These are the activations of a small network on made-up records, seen along a few directions, one row for each record.
After each row come some of the record's fields: Z, G, D, J, E, M, K, F.
A field that a record lacks is left out.
Other fields move the rows too, some of them a lot.
In the rows, zero is written as 500.
Random noise pushes rows far along 2 fixed directions. That doesn't count. These rows show it; they differ only by the noise:
[500 300 439 437 585 390 605 398 556 465 542 524 584 389 508 501]
[322 549 551 472 562 484 442 540 602 505 546 517 540 410 520 533]
[344 532 537 489 552 509 434 571 575 541 552 548 539 406 506 556]
[440 385 476 451 576 424 548 450 570 481 544 524 569 396 511 514]

[156 894 619 562 542 609 303 616 711 514 488 394 467 483 575 500]	{Z: z5, J: j4, E: e2, M: m2, K: k3, F: f1}
[374 627 539 581 394 504 378 517 479 486 451 466 556 505 499 486]	{Z: z5, G: g2, D: d2, M: m1, K: k1}
[749 213 309 519 449 594 631 524 261 648 566 655 401 461 415 606]	{Z: z1, J: j1, E: e1, M: m2, K: k2, F: f1}
[440 580 538 518 541 515 550 377 651 431 551 520 473 471 533 505]	{Z: z3, J: j4, E: e2, M: m2, K: k6, F: f2}
[773 504 342 627 504 580 615 497 428 539 416 667 399 565 477 518]	{Z: z1, J: j4, E: e2, M: m2, K: k3, F: f2}
[437 559 434 579 416 519 476 485 482 440 454 531 528 574 434 539]	{Z: z5, G: g2, D: d1, M: m2, K: k2, F: f1}
[507 640 583 561 431 593 382 551 459 542 492 604 460 567 514 553]	{Z: z1, G: g2, D: d2, M: m1, K: k5}
[771 439 394 829 290 896 391 777  97 889 551 874 501 585 294 781]	{Z: z1, G: g2, D: d2, M: m2, K: k2}
[596 278 433 504 469 591 532 451 549 554 566 511 482 381 505 604]	{Z: z5, J: j1, E: e1, M: m1, K: k6, F: f2}
[349 651 635 705 445 713 364 325 554 429 503 408 641 543 484 608]	{Z: z5, G: g2, D: d2, M: m2, K: k4}
[531 486 462 423 517 442 490 493 584 542 500 575 401 545 500 480]	{Z: z1, G: g2, D: d1, M: m1, K: k6, F: f1}
[373 444 578 451 537 533 423 602 536 562 501 526 520 483 377 521]	{Z: z2, G: g2, D: d1, M: m2, K: k6, F: f2}
[551 353 387 587 570 516 594 395 531 530 503 492 575 417 489 551]	{Z: z5, J: j4, E: e2, M: m2, K: k3, F: f1}
[664 415 479 443 462 487 521 430 414 492 510 549 545 542 497 479]	{Z: z1, G: g2, D: d2, M: m1, K: k5}
[363 558 569 421 563 310 437 540 418 374 573 384 672 549 288 442]	{Z: z4, G: g2, D: d4, M: m2, K: k4, F: f1}
[635 478 449 566 491 502 554 289 496 485 439 466 512 570 514 461]	{Z: z1, G: g2, D: d2, M: m2, K: k3}
[419 446 594 484 495 324 438 422 485 334 578 400 775 406 224 465]	{Z: z5, G: g2, D: d4, M: m2, K: k6}
[579 252 492 516 518 450 608 107 552 311 490 395 685 467 547 525]	{Z: z5, G: g2, D: d2, M: m1, K: k5}
[498 350 542 449 501 577 501 525 522 523 515 474 461 440 413 486]	{Z: z2, J: j1, E: e1, M: m2, K: k6, F: f1}
[466 581 541 480 634 421 481 497 557 437 482 420 498 445 551 517]	{Z: z4, J: j1, E: e2, M: m1, K: k3, F: f1}
[648 250 517 614 491 599 545 392 467 629 566 538 549 489 473 653]	{Z: z4, G: g2, D: d2, M: m2, K: k6}
[414 411 494 462 569 443 499 503 598 538 548 532 546 365 541 558]	{Z: z5, E: e2, M: m1, K: k5, F: f1}
[422 714 578 381 502 324 454 645 532 277 530 350 501 581 507 295]	{Z: z4, J: j1, E: e2, M: m1, K: k4}
[501 482 540 440 486 470 541 633 488 516 439 556 526 488 490 435]	{Z: z2, G: g2, D: d5, M: m1, K: k4}
[539 501 391 421 559 377 610 360 629 324 424 381 543 495 577 383]	{Z: z5, J: j4, E: e2, M: m1, K: k3, F: f1}
[574 470 452 395 494 323 456 641 277 490 548 604 629 488 253 491]	{Z: z1, G: g2, D: d4, M: m1, K: k4, F: f1}
[483 672 548 573 448 584 432 552 496 458 520 509 353 535 484 465]	{Z: z1, J: j1, E: e1, M: m2, K: k4, F: f1}
[489 419 446 263 562 388 500 688 482 647 635 583 490 459 453 414]	{Z: z1, E: e2, M: m1, K: k6, F: f1}
[712 430 289 625 437 560 656 524 422 630 410 731 287 627 607 490]	{Z: z1, G: g2, D: d3, M: m2, K: k1, F: f2}
[401 596 554 569 386 614 378 481 409 445 510 461 661 538 465 585]	{Z: z5, G: g2, D: d2, M: m1, K: k2}
[484 445 412 570 484 511 607 518 479 497 533 544 550 482 466 533]	{Z: z5, J: j4, E: e2, M: m2, K: k2, F: f1}
[483 727 602 606 520 516 299 510 227 330 530 451 785 567 146 512]	{Z: z1, G: g2, D: d4, M: m2, K: k3}
[477 551 463 541 430 505 417 583 369 397 516 458 554 457 407 467]	{Z: z5, J: j1, E: e1, M: m1, K: k1, F: f2}
[195 812 744 437 503 632 198 674 513 537 454 351 601 472 456 504]	{Z: z2, G: g2, D: d2, M: m1, K: k3}
[523 443 496 476 486 577 488 402 588 420 538 452 588 521 571 484]	{Z: z5, G: g2, D: d3, M: m1, K: k6}
[180 748 638 311 612 273 482 534 659 338 538 293 493 526 589 351]	{Z: z4, E: e2, M: m1, K: k2, F: f1}
[298 711 558 403 549 510 441 632 696 520 366 442 369 536 666 410]	{Z: z2, G: g2, D: d3, M: m1, K: k3, F: f1}
[633 404 438 401 560 252 720 283 660 226 445 377 467 633 669 281]	{Z: z4, G: g2, D: d3, M: m1, K: k5}
[612 356 389 656 394 686 440 588 285 612 549 562 532 403 378 642]	{Z: z5, J: j1, E: e1, M: m2, K: k1, F: f1}
[530 451 486 343 533 283 473 569 317 424 572 536 668 494 242 443]	{Z: z1, G: g2, D: d4, M: m1, K: k5, F: f1}
[542 402 445 550 532 456 671 180 679 438 473 539 443 500 682 514]	{Z: z3, G: g2, D: d5, M: m2, K: k5, F: f2}
[421 761 552 541 403 575 354 695 409 523 508 503 347 509 461 462]	{Z: z1, J: j1, E: e1, M: m2, K: k1, F: f1}
[785 490 339 513 379 483 564 759 232 537 531 678 501 597 328 375]	{Z: z1, J: j4, E: e2, M: m1, K: k2}
[558 480 480 604 491 520 491 557 340 460 536 465 489 510 407 511]	{Z: z4, J: j1, E: e1, M: m2, K: k1, F: f1}
[363 397 602 328 557 526 395 582 488 555 523 483 578 405 401 603]	{Z: z2, G: g2, D: d1, M: m1, K: k6, F: f1}

Here are new rows. What are their fields?
[602 303 473 379 459 443 496 657 319 557 481 568 630 476 365 433]	{Z: z2, G: g2, D: d2, M: m1, K: k4}
[466 634 472 507 529 551 457 568 531 481 467 486 564 450 491 538]	{Z: z5, J: j4, E: e2, M: m1, K: k3, F: f1}
[717 398 411 420 461 338 651 566 536 478 512 601 373 493 503 362]	{Z: z1, J: j1, E: e2, M: m1, K: k6}
[523 259 591 511 512 613 504 455 469 621 523 527 598 410 411 591]	{Z: z2, G: g2, D: d2, M: m2, K: k6}
[483 592 578 451 478 436 472 454 655 511 481 520 402 534 582 428]	{Z: z1, G: g2, D: d2, M: m1, K: k6}
[449 531 499 464 525 431 501 276 601 249 440 418 597 543 485 481]	{Z: z5, G: g2, D: d1, M: m1, K: k5, F: f1}
[719 266 319 508 532 403 572 478 438 585 450 542 486 507 482 568]	{Z: z4, G: g2, D: d1, M: m1, K: k3, F: f1}
[560 459 408 480 532 444 462 552 444 542 467 488 496 561 464 525]	{Z: z4, G: g2, D: d1, M: m1, K: k3, F: f1}
[540 523 459 568 515 392 629 345 557 328 436 369 470 647 586 344]	{Z: z4, G: g2, D: d3, M: m2, K: k1}
[578 432 485 624 451 610 468 579 493 554 576 567 576 455 376 529]	{Z: z5, J: j4, E: e2, M: m2, K: k6}
[598 464 396 571 429 425 510 694 378 546 494 562 370 527 439 457]	{Z: z4, J: j1, E: e1, M: m2, K: k1, F: f1}
[621 394 448 347 499 405 630 376 594 414 521 454 372 500 555 396]	{Z: z1, J: j1, E: e1, M: m1, K: k6, F: f1}
[494 514 575 606 470 505 554 311 478 380 496 371 578 603 503 514]	{Z: z4, G: g2, D: d2, M: m2, K: k2}
[457 574 460 525 445 512 438 556 406 393 504 445 544 464 432 489]	{Z: z5, J: j1, E: e1, M: m1, K: k1, F: f1}
[534 502 542 552 452 435 587 365 540 423 443 431 483 558 603 548]	{Z: z4, G: g2, D: d2, M: m1, K: k2}
[493 502 553 372 533 233 545 393 672 292 481 352 491 553 530 359]	{Z: z4, G: g2, D: d1, M: m1, K: k6}
[426 550 498 452 465 605 416 678 460 635 543 491 361 478 537 649]	{Z: z4, J: j1, E: e1, M: m1, K: k2, F: f1}
[371 479 594 416 549 517 489 633 623 640 442 587 414 398 627 575]	{Z: z2, G: g2, D: d5, M: m1, K: k5, F: f1}
[657 275 508 521 498 504 618 239 508 512 538 517 529 493 500 525]	{Z: z1, G: g2, D: d2, M: m2, K: k6}
[721 331 420 439 412 491 492 634 366 679 563 672 505 516 412 480]	{Z: z1, G: g2, D: d2, M: m1, K: k6}
[521 439 507 708 403 657 506 295 420 448 504 463 675 536 431 609]	{Z: z5, G: g2, D: d2, M: m2, K: k2}
[717 472 340 460 498 440 553 444 401 470 414 557 494 589 413 456]	{Z: z1, G: g2, D: d1, M: m1, K: k3, F: f1}
